Look-ups in named tables: a row name and a column name give one cell, copied from the table.

Dozom:
|  | Met | Rumabe | Veti | Vimege | Tago | Reg | Terev | Zuboto |
|---|---|---|---|---|---|---|---|---|
| Vidapin | 2.3 | 6.8 | -5.3 | 3.6 | -7.5 | 1.5 | 7.0 | -2.0 |
| Gat | 7.4 | 5.6 | -1.9 | -6.9 | 3.4 | 5.0 | 6.9 | 4.2 |
| Para | 2.9 | -7.5 | 3.1 | 4.4 | 5.5 | 3.5 | 7.0 | -0.7 |
| Zomo | 6.1 | -5.4 | -5.8 | -7.5 | -5.9 | 2.4 | -6.9 | 4.3 |
| Tizu | 0.2 | 4.1 | -6.1 | -4.6 | -1.8 | -2.6 | 6.4 | -1.8 |
| Rer | -6.6 | -3.8 | -2.1 | -5.9 | 2.1 | 3.0 | -5.0 | -6.5 |
| Menef | 0.1 | 3.3 | -2.2 | -0.5 | 6.6 | 3.6 | -2.5 | -1.2 |

Rumabe of Menef is 3.3
Zuboto of Para is -0.7
Zuboto of Menef is -1.2
Tago of Gat is 3.4
Met of Rer is -6.6
Tago of Tizu is -1.8
Terev of Para is 7.0
Tago of Zomo is -5.9
Zuboto of Tizu is -1.8
Rumabe of Vidapin is 6.8
Met of Gat is 7.4
Reg of Tizu is -2.6
Reg of Zomo is 2.4
Vimege of Para is 4.4

Popufug
cols = Leb, Duf, Begari, Vudu, Rul, Lin, Nat
Leden: [149, 25, 221, 186, 178, 122, 66]
Guzeg: [201, 39, 152, 142, 68, 71, 105]
Dib: [115, 69, 191, 195, 197, 150, 80]
Situki: [110, 74, 220, 183, 218, 152, 84]
Nuboko: [200, 47, 130, 142, 74, 63, 117]
Gopozup: [179, 127, 90, 94, 30, 60, 157]

Lin of Nuboko is 63
Lin of Situki is 152
Begari of Leden is 221
Leb of Dib is 115
Rul of Situki is 218
Leb of Nuboko is 200
Leb of Guzeg is 201
Vudu of Leden is 186
Nat of Guzeg is 105
Nat of Dib is 80
Duf of Dib is 69
Leb of Situki is 110
Rul of Nuboko is 74
Rul of Gopozup is 30
Begari of Nuboko is 130
Duf of Gopozup is 127

Zukadut.csv
,Bodolu,Komesur,Kub,Goz,Doma,Veboro,Tavezud,Gukeseb,Totupob,Vutek
Kivoza,142,139,80,130,185,143,157,59,94,135
Los,83,93,123,112,109,154,142,147,131,166
Val,104,94,137,144,162,114,107,137,136,95
Tefu,50,189,167,195,60,89,100,92,66,153
Novar,183,102,88,128,103,102,95,176,82,160
Gud,147,89,80,135,70,125,105,74,168,95
Vuk,185,168,196,79,75,150,88,116,130,86
Kabepa,120,124,108,132,134,110,124,112,115,120
Nis,122,77,150,151,161,135,125,155,146,96
Rur,114,130,126,86,144,74,136,89,185,178
Zive,127,151,61,147,113,121,131,147,144,114
Rovalon,81,68,160,78,131,129,135,91,85,117
Gonag,141,117,138,117,149,70,175,127,86,75

Vuk, Goz -> 79
Tefu, Totupob -> 66
Gud, Komesur -> 89
Tefu, Vutek -> 153
Kivoza, Gukeseb -> 59
Los, Totupob -> 131
Kivoza, Vutek -> 135
Zive, Komesur -> 151
Vuk, Bodolu -> 185
Los, Veboro -> 154
Rur, Vutek -> 178
Rovalon, Totupob -> 85
Nis, Gukeseb -> 155
Val, Vutek -> 95
Gud, Goz -> 135

Kez:
	Lon	Zeri
Ded	1433	8432
Duzusa	-4363	2715
Fam	-5296	2536
Fupopi	-3482	5361
Bip	1499	8465
Vev	1499	8465
Nupe	-1627	6717
Rok	-5046	3961
Bibip	118	7864

What is the Zeri of Fupopi in Kez?
5361
What is the Zeri of Rok in Kez?
3961
What is the Zeri of Duzusa in Kez?
2715
What is the Lon of Ded in Kez?
1433
What is the Lon of Duzusa in Kez?
-4363
What is the Zeri of Bibip in Kez?
7864

Table Rop
|  | Vog | Dofe | Bedid | Topifof | Vafimod | Fedudin | Mitu | Vini |
|---|---|---|---|---|---|---|---|---|
| Vud | 480 | 656 | 710 | 553 | 386 | 231 | 571 | 805 |
| Motisis | 440 | 395 | 566 | 470 | 509 | 689 | 677 | 538 |
| Gabisos | 412 | 443 | 729 | 880 | 630 | 765 | 745 | 572 |
| Zekan | 385 | 494 | 455 | 361 | 534 | 349 | 421 | 408 |

Fedudin of Vud: 231
Bedid of Vud: 710
Fedudin of Zekan: 349
Vafimod of Gabisos: 630
Dofe of Zekan: 494
Vafimod of Zekan: 534
Bedid of Motisis: 566
Vog of Vud: 480
Topifof of Motisis: 470
Bedid of Gabisos: 729
Vini of Zekan: 408
Vog of Zekan: 385
Mitu of Vud: 571
Vini of Motisis: 538
Vafimod of Vud: 386
Mitu of Gabisos: 745
Bedid of Zekan: 455
Mitu of Zekan: 421
Dofe of Gabisos: 443

Table Mim
cols = Voke, Zazovut, Vusiru
Kezevom: [94, 28, 234]
Zilot: [127, 49, 95]
Vusufi: [90, 92, 143]
Vuvesa: [63, 62, 231]
Kulo: [61, 90, 61]
Zez: [85, 131, 39]
Sav: [54, 66, 217]
Bom: [81, 52, 217]

Vusufi, Vusiru => 143
Zez, Zazovut => 131
Vusufi, Zazovut => 92
Kulo, Voke => 61
Zez, Vusiru => 39
Kulo, Vusiru => 61
Sav, Voke => 54
Kezevom, Vusiru => 234
Vusufi, Voke => 90
Bom, Zazovut => 52
Kezevom, Zazovut => 28
Bom, Vusiru => 217
Zilot, Voke => 127
Row with the largest Zazovut: Zez

Table Nuz
cols = Bor, Zazozo, Guzo, Gipif, Lafo, Bonug, Mipalo, Supupa
Vop: [72, 30, 28, -23, -15, 21, -38, -12]
Rodisib: [7, 5, -6, -17, -10, -6, -4, 2]
Lamuze: [-15, 3, 60, -81, 21, 50, -14, -1]
Vopekor: [1, 59, 38, -19, 13, -39, -34, -13]
Rokilu: [29, -11, -13, -19, -17, 48, -33, 89]
Radidi: [41, -13, 13, 13, -1, -43, -13, 1]
Feker: [48, -56, -1, 46, -40, -37, -29, -22]
Zun: [57, 47, -2, -83, 72, 33, 3, 31]
Dor: [-4, -3, 56, 33, -23, 12, 54, -1]

Vopekor, Bor: 1
Rokilu, Bonug: 48
Zun, Supupa: 31
Rokilu, Supupa: 89
Rodisib, Guzo: -6
Rokilu, Guzo: -13
Rodisib, Supupa: 2
Vop, Gipif: -23

